Each row below holds a small network's activations on one input, seen along a few directions.
In each table, some parts of the input vary, and every possible input appears once, in random order.
A made-up example of a description, with smaller parts first: one of 6 places along a line, together with either a single point or one of 9 places around a ring or (one of 3 separate values, together with one of 5 places around a ring).
Shared parts are said once, and a part with two or three values counts as separate values.

Table:
row 1: [-10.1 -24.0  -5.1  -0.9   1.1   6.8 -14.3   1.5  13.7  -7.8  -6.2 -11.2
  -9.5   4.0  -0.7  -8.4   1.7  -5.1  13.5]
row 2: [  9.9   7.9 -14.5 -20.9  -3.9   3.8  28.7 -22.7 -17.8   5.7  10.7   4.1
  14.4   2.3  -4.8  17.0   2.9   3.0  -4.6]
row 3: [ -6.0  -6.1   6.9  -1.3   3.6   7.5 -27.8   8.3  10.4  -8.8  -6.4 -15.1
 -14.8  -7.0  23.4  -5.5   6.3 -16.0  14.5]
row 4: [ -7.3 -21.3  13.1  -0.4   3.3   3.3  -5.2   7.1   7.6  -9.9  -2.4  23.5
  -5.0   0.4  -5.8 -21.1  -5.9  -3.0   9.4]
row 5: [  1.0 -26.6  -6.9 -25.0  15.2   8.8  19.7 -22.2 -12.7 -13.8  10.8  -2.1
  -7.2  -7.6  -0.1  -1.2 -15.6  -5.4  -0.7]
row 6: [ 10.8  20.0  -1.1 -14.7 -12.6 -16.5  15.9  10.6  -8.7   5.9   5.2   7.9
   7.8   5.3  -2.2   2.4  -3.7  10.0  -5.3]
row 7: [ -2.6  22.0  13.4  71.0  37.8  -9.1  -0.5 -16.9   7.3   3.0  -2.7 -23.5
  -5.2 -12.9 -16.6  17.5 -22.9   7.5 -44.2]
row 8: [ -3.0   7.1 -14.5   4.0 -19.7   2.4  -5.5   3.5   4.3  14.6  -6.3  -5.1
  11.0  10.6  -4.4   8.1  20.3   4.6   7.3]
row 9: [  2.7   9.6   4.3   4.8 -16.0  -1.5   2.5   9.1  -2.1  11.9  -1.9  28.3
  16.5   5.9 -11.3  -4.7  13.2   8.8   5.8]
row 10: [  1.2  23.8  -2.9   3.0 -15.7   4.2 -20.0  11.5   0.0  13.3  -5.5  -9.4
   6.3  -0.3  20.5  10.0  26.6  -3.3   6.4]
row 11: [  3.3 -12.5   7.4 -19.5   6.9  -9.8   6.5  10.2  -2.0 -14.1   4.6   2.7
 -14.2  -0.7   2.0 -14.2 -22.9  -1.1  -2.2]
What do these inputs look like to the network?
> either a single point or (one of 2 separate values, together with one of 5 places along a line)
Change only the choice among 2 separate values in row 8. List by row number the other rows that result.
> row 1

Table:
row 12: [ -6.6 -12.0  -1.2   2.6  20.3   8.4  -7.9 -16.2   6.7 -13.8   0.2 -26.1
 -15.0  -9.2  12.8   5.3  -7.3 -13.7  -0.7]
row 13: [  1.9 -33.8 -13.0 -81.2 -34.2  10.9   4.4  14.3  -8.5  -9.7   5.1  26.4
   1.0  12.0  16.4 -22.9  16.7  -9.9  47.3]
row 14: [  3.2 -12.7   4.2   0.8  19.5  -1.1  21.2 -16.2  -9.4  -8.8   8.6   8.6
  -2.3  -7.1 -14.0  -2.6 -22.3   3.7 -13.2]
row 15: [ -7.4 -17.4  13.4  16.0  11.3  -2.6  -7.7   7.4  13.6 -10.1  -5.1   8.6
 -10.9   1.3 -12.0 -17.0 -15.8  -1.1  -1.1]
row 16: [ -3.4  14.8   1.3  18.3 -12.7   2.7 -26.4  16.5   6.9  12.8  -9.7  -7.0
   3.8  -0.9  10.4   1.9  23.0   0.1   7.1]
row 17: [  7.5  19.8 -17.1  -4.3  -8.2   0.3  11.7  -9.8 -11.5  13.8   3.6 -14.4
  11.0   3.8   1.3  21.7   9.8   5.2 -10.0]
row 18: [  5.8  24.9   5.1   7.2 -12.6 -12.9   7.1  11.4  -1.8  11.1  -0.3  17.0
  13.2   5.6  -7.2   1.6   4.3  10.6  -5.7]
row 19: [  2.2  19.9 -10.1   6.5  -7.2   7.9 -12.3  -7.2   1.1  10.8  -4.3 -21.7
   5.7   0.3  13.2  20.8  21.0  -6.8   4.7]
row 20: [  0.9 -13.3  -7.5  -6.8  18.9   0.2  15.4 -19.7  -7.6 -10.2   8.0 -19.5
  -9.6  -8.0  -1.1   6.8 -19.0  -1.4 -11.7]
row 21: [ -2.7  14.8   4.2  19.7 -15.9  -6.8 -10.4  16.0  10.3  12.2  -8.2  12.8
  11.7   8.3  -9.1  -3.1  14.7   9.3   4.6]
row 22: [  2.7  -8.2  15.1   3.9  15.3  -9.4   9.1   2.5   0.9 -11.7   3.6  11.8
  -8.5  -2.8 -11.1 -12.3 -25.3   2.4  -9.3]
row 23: [  6.8  20.3  -4.7   3.3  -8.8  -3.0  19.0  -6.9 -12.0  14.4   4.8  13.9
  18.3   3.8  -9.9  12.0   7.1  10.6 -12.0]
row 24: [-11.0 -17.0  10.3  14.0  14.5   5.4 -23.1   7.7  11.5 -11.0  -6.3 -10.5
 -18.5  -7.0  10.2 -12.0  -6.9  -8.8  -0.2]
What do these inputs look like to the network?
> either a single point or (one of 2 separate values, together with one of 6 places around a ring)
Change only the choice among 2 separate values in row 17. List by row number the other rows that result.
> row 20
Change only the place on the ring of 6 in row 24. List by row number the other rows that result.
> row 12, row 14, row 15, row 20, row 22

Table:
row 25: [  1.1  -1.7   0.0  16.5   9.6   1.7  11.5 -15.0   0.3   1.6   0.9   5.5
   5.2   1.9 -19.2   5.1  -8.2   3.6  -9.4]
row 26: [  4.9  30.3  -4.5  16.2  -9.7  -6.0  -9.3   5.3   1.5  14.5  -4.2 -17.4
   7.8   0.6   5.5  16.5  14.7   3.7  -2.9]
row 27: [  4.6   9.6   3.3  14.7   4.6   2.1   8.3  -7.1  -9.9   8.5   3.0  11.1
   9.4  -4.6  -8.3   5.8   0.4   6.1 -12.5]
row 28: [-0.8 10.2  0.5 19.2  4.5  7.3 -9.7 -7.2 -2.5  7.2 -1.9 -9.1  4.1 -9.7
  6.2 10.2 11.9 -1.5 -2.8]
row 29: [ -5.3 -10.1   4.8  17.4  12.5  -8.8   2.6   2.2   6.0  -5.9  -0.8  -2.7
  -7.0  -2.1 -13.3  -8.3 -17.3   7.8 -11.3]
row 30: [ -8.6  -4.7   6.4  27.9   9.5   5.4 -13.9  -3.0  14.8  -1.7  -7.9  -3.7
  -4.2   1.8  -6.9  -0.8  -0.5  -4.1  -2.8]
row 31: [ -4.1  -8.5  -5.5  13.8  12.4   1.1  -6.6  -6.5   4.0  -3.0  -1.7 -25.3
  -9.4  -6.0  -0.6   4.9  -6.2  -0.3  -5.8]
row 32: [  3.3 -22.6 -20.7 -81.1 -36.7  12.4   9.9   7.1 -11.8  -4.0   6.9  19.8
   7.3  14.4  18.8 -11.2  23.7  -7.8  41.0]
row 33: [  7.7 -26.3 -13.0 -77.9 -37.2   7.7  14.0  12.8 -14.4  -3.2   7.6  33.7
   8.3  14.8   6.3 -18.9  16.0  -3.5  40.9]
row 34: [ -2.6  -5.2  16.0  11.6  20.7  -2.2 -11.8   3.8   7.2 -13.7  -1.6  -8.7
 -18.5  -7.8   8.6  -7.5 -18.5  -8.6  -8.9]
row 35: [ -2.7 -28.2  -8.4 -66.7 -37.6  11.8 -12.0  25.9  -0.1  -5.9  -2.6  26.1
  -1.6  13.9  20.4 -26.0  22.8 -12.5  48.3]
row 36: [  2.1   1.2   3.3  -2.1  20.0  -2.3  10.4 -13.4  -5.0 -10.6   6.8 -13.2
 -10.2  -8.8   7.3   6.5 -18.5  -6.0 -15.7]
row 37: [ -4.3  -1.6  -2.8  21.1   9.8   6.8  -6.7 -15.0   8.1   0.2  -3.9 -14.9
  -0.4  -3.0  -4.6   9.7   3.4  -3.8   0.2]
row 38: [  0.4 -28.2  -5.8 -69.2 -37.8   2.4   4.6  22.2  -4.4  -6.6   3.1  36.8
   5.0  12.9   8.8 -28.0  15.6  -3.5  45.3]
row 39: [  0.2  -3.5  17.0   8.3  21.1 -10.5   4.7   0.7   2.6 -14.6   3.7   2.6
 -12.3  -8.7  -2.2  -9.7 -25.7  -0.3 -11.5]
row 40: [  1.3  -8.1  -2.3   9.2  12.0  -3.9  11.9  -6.6  -4.0  -1.7   2.9  -4.8
  -3.7  -1.1 -15.3   0.3 -17.6   7.1 -15.4]
row 41: [ -3.8   1.3  -6.5  14.3   9.0   5.1   7.7 -20.3   2.6   1.6   0.2  -8.4
   3.8   1.0  -7.7  12.7  -0.6  -1.0  -9.4]
row 42: [ 10.3  29.3  -1.7  11.6  -9.4 -11.1   8.3   5.1  -6.0  15.4   0.1   2.7
  12.8   5.7  -8.8  12.4   3.2  11.4 -12.7]
row 43: [  1.8  -2.0   6.7   4.7  21.0  -0.7  -4.4  -8.1   0.5 -12.1   2.6 -19.8
 -14.4 -12.9  10.6   3.2 -14.6  -8.7  -6.1]
row 44: [  5.3  32.6  -8.1   9.7 -10.3  -7.8   4.5   0.0  -3.8  15.3  -0.4 -10.9
  11.5   4.9   2.5  19.8  10.4   6.9 -12.5]
row 45: [  3.8  27.9   5.3  19.2  -9.0 -15.8  -0.3  13.7   4.2  11.5  -3.5   5.0
   9.8   4.3  -6.8   3.9   4.0  11.7  -8.8]
row 46: [  0.8  27.4   4.5  22.5 -10.0  -7.3 -16.0  16.9   8.4  13.0  -8.2  -6.3
   3.9   5.2   3.5   5.9  11.2   3.2  -6.2]
row 47: [ -5.0   7.2   9.7  25.8   4.2   6.0 -16.8   4.7   4.2   5.5  -5.9   2.2
   0.2  -5.0   4.1  -0.3   8.3  -1.8  -6.0]
row 48: [ -0.3  12.8  -3.1  12.6   3.8   5.5   4.5 -12.4  -7.8   8.4   2.2  -2.6
   8.1  -5.5   3.1  13.3   7.8   1.5 -12.3]
row 49: [-1.9  8.0 10.4 22.5  5.0 -2.6 -0.8  1.6  0.1  4.3 -0.6 13.5  6.2 -5.9
 -6.4 -2.6  1.1  6.7 -8.5]
row 50: [ -8.3 -11.7   3.9  20.7  12.1  -0.4 -13.7   5.5  10.7  -4.7  -5.9 -14.2
 -13.3  -1.0  -2.7  -5.7 -10.1  -0.5  -8.7]
row 51: [  2.5 -25.2 -17.5 -74.4 -36.1  13.6  -5.4  13.0  -7.0  -4.5   2.1  13.6
   3.6   9.6  22.2 -14.7  27.2 -11.4  51.1]
row 52: [ -5.5  -3.5   7.2  24.6  10.0  -3.1   2.3  -6.1  10.4  -2.8  -2.7   7.7
   2.1   0.7 -17.4  -3.4  -7.7   4.2  -5.3]
row 53: [ -3.6  -5.2  -9.1   7.0  11.4  -0.6   8.0 -11.9  -1.5  -1.7   2.3 -18.6
  -5.2  -2.0  -3.8   8.0 -10.1   2.6 -15.6]
row 54: [  6.9  -1.6  10.0   0.1  20.6  -5.5  14.2  -8.0  -7.4 -10.4   7.4   0.5
  -8.9  -7.8  -4.2  -1.0 -26.0  -1.3 -15.6]
What do these inputs look like to the network?
> one of 5 places around a ring, together with either a single point or one of 5 places along a line
Changing only the place on the ring of 5 turns row 42 into row 46. The same change can be made to row 33. Which row results?
> row 35
Change only the place on the line of 5 in row 42. List by row number the other rows that result.
> row 25, row 27, row 40, row 54
Start at row 37 and move only the place on the ring of 5, one step at a time. The first step leads to row 30. Which rows follow, in order?
> row 52, row 25, row 41

Table:
row 55: [ -0.6  45.4   1.6  74.1  10.7  -9.7  -8.6  -6.0   8.0  23.9  -8.8 -24.5
  11.8  -2.6 -14.6  28.7   6.0  14.4 -36.6]
row 56: [  9.7  44.4   6.7  55.7  21.3 -17.2  22.4 -16.5  -8.8  16.2   4.4  -7.5
  12.8  -6.6 -22.4  27.0 -17.1  18.5 -50.3]
row 57: [-12.2  -2.6  23.7  68.4  41.2  -4.1 -22.1  -3.9  21.4 -10.4  -9.3 -20.6
 -20.2 -14.4 -10.0  -3.1 -25.5  -2.1 -27.0]
row 58: [  8.1 -25.8 -16.2 -73.2 -23.9   9.5  26.8  -5.1 -20.3  -5.7  12.7  28.8
   9.6   8.2   3.8 -10.5   8.0  -3.0  29.8]
row 59: [  0.1 -52.0  -8.8 -78.5  -9.6   8.3  12.7   3.7  -8.9 -25.1  10.0  14.8
 -14.9   4.3  11.8 -27.2 -10.6 -12.2  34.1]
row 60: [ -4.1 -11.1  13.0  40.7  52.3  -7.6   9.5 -23.8   5.8 -19.8   4.2 -27.5
 -23.5 -16.1 -13.8   4.2 -47.0  -1.1 -38.4]
row 61: [  3.0  14.0   5.8  46.8  38.1  -5.5  23.5 -32.6  -6.6   0.1   7.1 -13.2
   0.6 -12.5 -21.4  20.7 -28.0   8.4 -44.5]
row 62: [ 14.8   5.7 -14.9 -65.3 -41.4  -3.1  26.3  10.6 -21.3   9.7  10.1  34.8
  22.4  14.9   2.7  -3.9  19.4   6.9  25.3]
row 63: [ -4.9 -10.7  -6.9 -45.3 -38.8  14.2 -31.8  28.2   7.0   1.9  -8.8   8.6
   0.4  10.1  31.3 -15.2  39.0 -15.0  48.3]
row 64: [  4.0   6.8 -20.0 -47.4 -52.8   5.1  -4.8  21.0  -3.7  17.3  -3.6  18.8
  21.0  20.3  10.8  -2.1  42.4   1.4  39.0]
row 65: [ -8.9  28.9  14.9  76.1  24.1  -1.9 -35.3   1.0  19.2   8.2 -14.0 -34.8
  -8.5 -13.4   5.4  15.7   2.4  -2.0 -25.3]
row 66: [ -8.9 -43.0   1.2 -52.1 -21.3  12.0 -18.6  23.5   8.2 -16.3  -4.0  22.3
 -11.5   7.7  16.3 -34.4  11.0 -14.2  45.5]
What do these inputs look like to the network?
> one of 2 separate values, together with one of 6 places around a ring
Changing only the choice among 2 separate values turns row 66 into row 57. The same change can be made to row 58. Which row results?
> row 61
Change only the choice among 2 separate values in row 63. List by row number the other rows that result.
> row 65
